Here are a small network's activations along a few directions, averaged over the inputs that share one value of a field.
Related values have similar rows: they may be neighbours, one step apart, or belong to one group.
In the rows, zero is written as 500.
Random noise pushes rows far along 2 fixed directions. That doesn't count. These rows show it; they differ only by the noise:
[517 571 548 444 461 463 562 419 660 516 475 658]
[401 652 318 627 587 565 488 498 488 466 502 524]
[497 570 488 498 488 457 506 460 664 519 450 636]
[558 455 506 511 446 295 340 551 910 600 297 711]


Paf, 9 values:
b4: [566 356 537 493 585 533 571 465 375 555 613 424]
b9: [638 449 532 486 448 572 373 519 435 548 394 442]
b5: [517 367 517 525 475 400 500 601 336 547 587 392]
b2: [361 638 594 397 381 556 661 351 393 437 577 484]
b1: [529 530 524 532 408 585 399 583 359 506 444 329]
b7: [640 222 525 432 537 412 432 590 587 503 485 492]
b6: [313 556 286 747 688 468 221 660 633 535 305 481]
b8: [474 635 534 468 501 574 637 372 532 445 568 573]
b3: [616 378 795 189 368 460 798 405 388 404 711 502]
The values of Paf form 3 separate groups.
List the group mates of b8, in the order listed.
Answer: b2, b6
List the group mates of b1, in the order listed.
Answer: b9

Pata, 9 values:
y5: [582 360 544 494 591 558 622 614 295 478 650 410]
y8: [286 461 335 698 501 358 334 691 788 515 335 564]
y1: [256 803 265 592 626 564 544 425 320 362 656 451]
y2: [568 666 666 204 399 682 861 209 466 364 705 624]
y4: [521 534 433 648 638 498 344 541 649 592 293 625]
y3: [487 554 590 357 460 626 589 428 330 410 591 397]
y6: [608 246 608 418 465 350 525 434 569 608 603 493]
y9: [539 541 545 496 464 697 660 455 154 395 573 355]
y7: [642 563 804 278 294 510 641 308 437 606 523 553]
The values of Pata form 3 separate groups.
List the group mates of y9, in the order listed.
Answer: y3, y7
List the group mates of y5, in the order listed.
Answer: y6
